A small network was shown many inputs. Here are its activations along a few directions, one row for each input.
In each table, some parts of the input vary, and every possible input appears once, in random order.
A made-up example of a description, with smaller parts first: one of 8 places around a ring, together with either a single point or (one of 2 separate values, together with one of 4 places along a line) or one of 11 places along a line.
Shared parts are said once, and a part with two or three values counts as separate values.
In the rows, 128 means zero.

Other details of the inputs vary at random and push rows far along two fixed directions, the same in every table; ignore that.

A family of inputs:
R1: [153  95 136 119  91 125 135 135 131 147 108 134 101 116]
R2: [ 81 182 112 132 171 146 119 106 143 107 178 117 196 143]
R3: [127 124 130 136 148 128 130 148 119 126 123 129 116 134]
R4: [166 140 115 126 125 112 119 104 123 194 144 116 117 147]
R5: [163 144 118 141 146 110 115 113 115 174 140 121 111 155]
R6: [155 102 138 133 121 120 131 160 118 132 105 133  84 124]
R7: [ 71 168 117 142 201 144 126 128 123 104 164 121 182 151]
R8: [ 83  99 148 112 101 151 144 149 133  54  87 143 143  91]
R9: [123 121 129 125 116 130 133 118 125 138 123 127 134 124]
R10: [159 105 135 117  92 120 131 133 127 140 102 130  96 115]
R11: [168 148 115 133 127 116 114 107 135 185 159 117 119 144]
R12: [ 83 185 109 135 174 139 119 104 144 108 184 118 191 147]
R13: [164 111 133 124  92 115 127 135 134 135 113 133  90 115]
R14: [119 115 129 122 119 132 137 121 128 137 126 128 135 124]
R15: [ 81 186 115 146 194 143 113 114 133  91 176 122 188 151]
R16: [ 84 102 145 109 105 144 145 146 128  51  85 138 141  92]
R17: [ 86 106 143 110 107 140 143 149 131  46  87 142 136  94]
R18: [ 80 183 108 134 176 139 121 102 140 110 179 117 191 147]
R19: [131 129 129 132 141 121 125 128 114 124 115 130 121 136]
R20: [155  96 137 121  89 125 134 138 135 143 112 135  99 114]
R21: [157  98 137 123  90 126 131 138 138 142 116 135  99 112]
R22: [159 128 118 128 123 118 125 107 127 197 148 120 121 146]
R23: [ 81  96 149 124 135 142 147 169 116  50  82 142 126 102]
R24: [156 104 138 135 122 122 128 161 121 130 109 134  83 122]
R25: [161 138 119 133 120 119 120 106 129 192 149 120 121 144]
R26: [126 127 124 122 122 120 132 117 124 131 123 126 126 127]
R27: [148 117 132 127 101 127 127 128 134 145 124 130 114 122]
R28: [161 137 119 139 145 105 120 109 108 181 132 120 109 155]
R29: [ 95 109 148 124 122 141 135 160 126  36  86 145 127 101]
R30: [163 144 118 138 124 121 115 107 137 189 161 120 123 143]
Description of these inputs: one of 5 places along a line, together with either one of 2 separate values or one of 4 places along a line.
Changing only the place on the line of 5 turns R30 into R25. The same change can be made to R24. Which row results?
> R3
A walk changes only the place on the line of 4. It starts at R18 and steps to R10. List the rest of the walk in order.
> R25, R1
A walk changes only the place on the line of 5. It starts at R16 and steps to R4. List the rest of the walk in order.
> R10, R2, R11
Change only the choice among 2 separate values in R29. List by row number the other rows that result.
> R6

A family of inputs:
R31: [156 113 130 138 125 115 127 135 119 155 122 133  95 136]
R32: [ 86 102 142 105  94 151 147 155 144  66 102 134 142  85]
R33: [113 166 118 136 147 143 112 101 150 122 173 127 176 141]
R34: [136 130 129 128 134 122 127 143 123 124 121 126 112 127]
R35: [167 116 128 128  97 116 124 117 140 150 133 135 105 127]
R36: [115 174 114 128 146 141 111 104 149 119 171 120 174 139]
R37: [177 113 128 135 126 114 120 120 111 191 121 125  97 146]
R38: [101 167 114 148 178 126 122 122 130 119 168 121 152 148]
R39: [ 75  92 148 119 129 148 147 157 122  39  86 146 140 101]
R40: [214 106 119 132  85  84 125  91 110 245 120 122  66 149]
R41: [101 163 118 154 175 131 120 119 129 121 168 125 155 150]
R42: [170 112 119 122  98 112 133 117 135 204 143 120  99 131]
R43: [169 118 123 121  99 111 125 120 141 150 134 131 101 125]
R44: [ 98 162 116 126 144 151 124 111 145 141 170 114 181 133]
R45: [ 98 111 133 113 107 125 144 125 125  89  98 136 133 108]
R46: [170 134 124 144 135 116 115 122 119 187 140 125 105 150]
R47: [120  97 153 136 106 137 132 163 125  72  86 146 104 100]
R48: [ 99 100 143 121 122 135 143 166 127  57  91 144 114 102]
R49: [136  86 147 117  76 142 139 144 139 124  98 138 111  97]
R50: [102 158 119 139 172 141 119 117 127 130 158 124 171 153]
R51: [ 99 138 121 130 134 143 134 114 143 138 162 125 164 130]
R52: [ 76  96 144 113 132 143 148 159 122  39  86 142 136 100]
R53: [ 94 169 111 124 152 127 125  94 127 129 154 113 173 141]
R54: [158 115 128 121 127 114 129 132 112 157 113 121  99 133]
R55: [ 96 162 118 135 151 138 121  89 129 133 153 122 181 143]
R56: [190  90 136 116  91 104 133 150 113 167  86 129  59 123]
R57: [108 126 126 124 146 129 136 139 125 106 124 131 135 132]
R58: [127 103 147 125 107 126 136 167 124  73  85 137  91  98]
R59: [145  96 144 116 101 129 134 157 119 110  80 136  96 111]
R60: [103 162 117 132 176 140 119 115 121 129 153 115 170 148]
R61: [140 143 115 140 157 119 123 113 121 174 156 123 133 161]
R62: [127 119 143 133 118 133 128 156 124  89 100 134 108 109]
R63: [144 132 125 117 107 124 123 125 144 117 133 128 122 118]
R64: [173 141 121 138 135 114 115 125 118 185 138 119 102 147]
R65: [ 98 170 115 127 149 136 121  92 127 131 151 115 177 141]
What do these inputs look like to the network?
> one of 5 places around a ring, together with either one of 3 separate values or one of 4 places along a line
List by row number the other rows that have the place on the ring of 5 in common with R37.
> R33, R46, R47, R49, R50, R55
Change only the choice among 3 separate values in R63. List by row number the other rows that result.
> R32, R53
List by row number the other rows that have the place on the ring of 5 in common with R42.
> R38, R43, R45, R48, R52, R57
